Each row below holds a small network's activations on one record, seen along a few directions.
Here are examples, each followed by its value of one field, G.
Records without G are marked none.
Other fields move the rows too, some of them a lot.
In the rows, 500 means zero.
Random noise pushes rows far along 6 fixed directions. That doesn't count. These rows show it; they differ only by the noise:
553 422 524 450 534 494 583 541 492 388 570 503 613 559 477 574 541 525
 487 573 598 444 491 559
643 416 336 537 407 623 459 544 550 666 507 471 433 325 614 650 481 393
 393 631 384 475 446 432
501 554 298 629 451 562 414 575 537 629 482 333 430 476 620 623 566 482
 592 322 504 430 486 732
401 539 597 634 464 393 602 387 522 583 476 316 416 580 428 394 402 601
 449 380 557 432 553 575
454 595 471 505 533 496 494 467 469 441 465 629 566 573 407 528 598 438
 519 587 486 598 483 407
389 655 535 634 469 460 522 550 629 611 406 466 276 566 502 497 496 463
 421 456 445 461 279 515
482 551 648 408 578 408 611 595 538 352 530 566 556 646 420 484 532 546
 394 541 632 430 362 548
278 743 666 654 484 329 573 359 548 611 369 441 319 645 334 286 414 555
 385 380 491 527 450 437

518 306 712 542 426 441 634 417 553 565 553 445 426 417 446 398 271 530
 344 612 425 390 545 345 => g10
501 294 529 614 462 567 588 371 541 481 510 533 424 461 490 599 484 404
 591 800 341 598 464 260 => g4
533 388 515 449 552 510 514 509 480 366 558 563 580 508 490 557 548 469
 606 615 503 541 499 465 => g7
412 590 455 597 449 487 426 446 485 598 446 522 471 474 446 444 494 427
 562 423 407 533 591 452 => g1
731 497 424 218 521 522 386 861 530 494 606 562 645 368 625 560 488 486
 267 401 619 277 421 699 => g9
580 405 707 452 487 418 665 674 671 523 562 370 359 491 558 475 336 584
 220 523 587 244 277 596 => g6
494 628 494 469 528 482 505 624 576 494 455 591 468 573 479 546 547 457
 358 544 531 467 304 494 => g3
484 448 324 624 415 601 298 565 525 658 516 288 379 340 678 528 469 457
 757 245 381 432 636 698 => g18
521 782 495 391 457 433 349 649 562 730 405 600 372 377 501 336 415 420
 191 365 418 453 376 428 => g12
553 360 560 420 514 506 495 402 440 435 557 537 568 426 452 436 432 498
 540 640 468 577 624 338 => g2
505 493 494 520 433 500 428 465 497 622 474 596 476 367 463 445 419 381
 421 562 318 530 567 302 => g7
420 689 529 457 577 452 454 711 589 439 464 517 453 641 514 510 582 512
 468 365 580 424 288 672 => g2
423 418 510 591 474 480 533 337 403 443 527 536 653 557 358 480 493 486
 637 528 484 535 750 426 => g3
552 516 444 435 513 522 436 544 459 498 509 545 561 444 540 500 534 484
 503 459 484 523 529 519 => none
432 324 691 626 442 456 641 418 568 488 539 464 418 514 431 466 372 493
 523 606 421 418 519 395 => g11
551 330 574 486 486 553 579 700 629 396 572 627 473 510 550 677 519 392
 475 696 448 359 290 478 => g14
623 566 288 456 438 557 309 760 550 680 518 426 484 343 670 586 495 438
 410 270 496 321 484 742 => g14
520 506 604 382 519 438 484 568 498 464 524 650 572 461 426 414 454 441
 386 554 455 474 509 385 => g4
543 536 665 314 554 360 516 635 491 426 585 463 603 519 459 333 402 611
 378 313 662 327 553 666 => g8
617 184 357 647 356 671 481 466 528 617 575 430 465 273 627 690 442 365
 630 664 295 450 620 412 => g6
541 359 692 447 480 435 605 522 543 462 577 521 519 466 440 431 360 514
 371 593 499 376 513 419 => g11
500 460 500 577 467 509 540 278 436 544 465 574 566 450 365 473 447 454
 423 686 399 613 653 230 => g18
575 423 436 530 431 540 437 336 454 660 489 456 458 306 498 437 376 465
 450 589 371 599 645 297 => g10
445 422 681 404 577 396 566 576 478 287 615 450 642 643 430 414 476 600
 619 385 672 369 595 672 => g17
671 535 258 538 369 602 382 633 597 843 461 344 344 264 691 602 401 447
 226 435 421 380 409 565 => g9
612 434 384 404 495 558 402 490 432 524 554 458 566 380 563 503 505 482
 584 498 504 546 620 505 => g12
470 486 449 565 508 527 498 530 522 473 497 536 522 532 489 594 565 430
 558 553 452 509 468 496 => g15
533 458 533 421 508 488 462 615 509 462 549 598 567 446 490 496 484 428
 474 515 457 436 505 481 => g15
374 666 616 525 516 425 511 656 621 486 432 652 386 621 444 483 519 442
 385 480 478 424 247 488 => g13
391 699 376 584 497 479 359 376 433 595 404 488 472 496 439 406 552 461
 636 364 453 656 619 473 => g1
397 622 516 550 470 411 481 235 373 611 425 471 576 532 297 302 402 552
 391 459 489 634 773 319 => g5
665 354 584 319 473 455 521 409 387 514 605 526 697 332 413 352 325 533
 325 584 514 471 777 342 => g8
462 586 498 478 498 452 443 489 446 512 495 552 570 498 426 418 503 477
 510 415 496 511 606 495 => g16
235 803 441 687 504 493 378 249 426 551 311 613 390 585 373 372 615 437
 751 413 339 804 586 319 => none
618 526 387 388 470 578 364 682 531 556 510 691 548 352 548 585 521 330
 386 587 394 468 435 399 => g17
377 611 320 662 467 581 367 534 510 538 419 633 477 543 497 639 654 344
 682 480 365 573 467 485 => g13
440 298 625 631 461 491 654 443 543 422 566 453 478 564 465 561 465 499
 622 596 478 415 514 499 => g16
593 242 652 557 442 502 720 485 624 523 551 465 390 465 511 604 349 514
 258 776 490 357 326 370 => g5

Which value of G does each new row have?
382 441 525 664 459 467 546 398 479 492 507 428 524 579 425 495 476 525
 640 421 499 459 641 556 => g9
570 380 401 604 424 588 531 548 578 596 516 416 429 440 591 666 477 460
 445 579 456 409 426 532 => g9
461 565 661 381 573 420 557 437 473 368 470 757 565 582 308 407 494 470
 349 731 504 629 423 211 => g5
448 408 549 611 430 541 543 467 561 531 476 638 427 483 445 573 463 375
 459 705 333 504 430 277 => g5
360 551 560 694 392 394 481 274 462 712 440 335 401 438 390 270 312 540
 513 311 399 505 773 436 => g6
259 669 389 872 405 511 465 355 582 724 324 385 228 585 473 538 514 445
 591 399 347 575 430 478 => g5
580 400 498 499 469 505 540 499 530 560 545 364 444 435 567 511 431 542
 470 500 539 429 491 558 => g12
697 586 255 325 490 632 296 612 478 604 477 678 550 279 587 588 575 325
 377 654 393 624 441 327 => g1
694 419 567 141 559 508 456 696 450 355 632 699 721 405 497 467 493 456
 363 631 560 447 516 422 => g12
741 236 414 400 427 561 459 656 507 589 655 362 598 264 665 588 378 499
 405 451 506 277 624 655 => g7
499 544 396 445 570 499 425 403 336 386 523 583 776 546 381 494 603 508
 616 480 564 626 744 486 => g10
285 627 475 643 586 445 505 473 477 347 458 501 563 742 401 539 674 506
 780 375 560 568 513 648 => g15
530 613 459 467 455 492 394 703 590 630 472 551 412 420 557 503 462 415
 340 402 443 381 380 550 => g14
355 625 462 617 486 475 416 500 504 522 444 550 488 562 437 481 548 426
 638 376 438 510 546 523 => g17
474 417 507 577 454 549 519 498 535 490 511 595 468 477 486 582 520 385
 576 638 376 511 465 385 => g16
435 392 597 525 515 480 589 406 446 338 538 654 647 595 345 516 523 464
 587 664 486 543 599 353 => g9
419 533 496 600 450 447 488 378 446 582 486 422 522 509 426 407 452 522
 570 361 488 493 691 525 => g12
546 423 463 609 375 578 482 660 675 693 485 465 266 364 641 618 405 389
 373 540 344 339 293 494 => g9
517 538 442 518 428 495 365 299 428 712 454 397 406 304 487 303 352 483
 513 442 366 636 723 327 => g8
